Here are a small network's activations along a few directions, averaged over the inputs that share one value of a field.
Related values have similar rows: they may be neighbours, one step apart, or belong to one group.
In the rows, zero is written as 500.
Random noise pushes rows far along 3 fixed directions. That doesn't count. These rows show it; they differ only by the noise:
[391 346 313 786 503 316 426 717 430 332 637 849 365 643 469 745 428 362]
[459 432 511 557 412 330 563 405 535 441 535 659 526 577 392 478 371 462]
[446 396 464 579 422 311 506 476 546 402 553 713 526 621 424 486 354 435]
[666 499 518 547 688 339 625 627 671 344 467 711 690 400 537 666 502 443]
[599 429 425 615 663 312 522 724 641 297 519 799 632 497 562 687 468 397]


Field V:
v20: [575 439 414 616 701 626 459 628 409 510 379 719 369 450 609 757 540 309]
v3: [488 400 497 353 662 484 238 650 843 344 638 563 653 673 584 266 352 410]
v17: [490 577 414 531 431 473 327 534 503 558 486 411 517 535 466 655 499 610]
v22: [467 327 305 489 506 645 319 489 476 627 487 556 458 510 580 478 527 507]
v23: [250 429 347 579 299 716 318 513 264 545 675 578 413 548 501 532 485 599]
v7: [316 539 297 578 476 594 466 557 271 520 702 541 370 410 510 553 511 412]
v8: [625 745 509 610 774 542 676 533 431 492 442 533 383 518 628 685 622 422]
v12: [545 516 562 504 354 395 692 278 423 543 564 534 515 474 353 490 418 484]
v9: [363 487 451 567 565 684 408 581 410 694 506 498 310 413 411 631 437 426]
v4: [547 458 599 629 461 581 548 475 339 467 572 258 351 459 416 520 633 524]
v2: [442 492 401 276 375 250 321 464 632 490 414 417 580 616 498 234 313 499]
v19: [518 573 507 406 497 543 393 490 579 549 480 420 615 818 612 218 430 606]
v18: [358 640 616 444 274 471 406 183 434 586 363 427 347 486 277 387 325 524]
v24: [416 685 560 551 539 605 584 443 543 646 520 351 253 631 349 318 551 508]
v11: [679 516 675 508 541 521 777 572 584 517 416 332 731 269 513 597 648 656]
v15: [560 418 550 464 453 714 509 509 500 686 323 355 421 304 587 508 562 513]
v10: [504 221 362 412 439 275 254 731 623 305 600 653 717 738 578 236 301 613]
v1: [605 480 483 383 593 277 638 658 519 511 589 552 551 434 495 572 714 517]
v13: [717 575 564 426 671 525 529 870 546 394 325 468 612 608 776 532 764 461]
v14: [307 398 466 620 469 379 262 513 346 440 768 440 385 745 495 392 545 495]
v5: [457 475 730 320 441 480 548 192 550 456 503 404 484 663 504 277 363 446]
v21: [400 486 451 442 323 705 529 396 511 510 450 383 563 370 560 277 511 581]
v6: [515 513 487 488 627 651 621 546 408 390 437 631 507 258 613 859 575 412]
v16: [496 545 392 612 349 537 327 567 500 488 443 398 455 427 504 629 547 529]
A value of V combines one of 6 hidden first parts with one of 4 second parts; all combinations occur once.
Question: v16 and v18 share the first part; v16 and v15 share the second. Which value has the first part of v15 and the second part of v18?
Answer: v20
Question: v7 and v23 share the first part; v7 and v2 share the second. Which value has the first part of v2 and the second part of v23?
Answer: v17
Question: v4 and v5 share the first part; v4 and v13 share the second. Which value has the first part of v13 and the second part of v5?
Answer: v8
Question: v21 and v6 share the first part; v21 and v11 share the second. Which value has the first part of v11 and the second part of v6?
Answer: v12
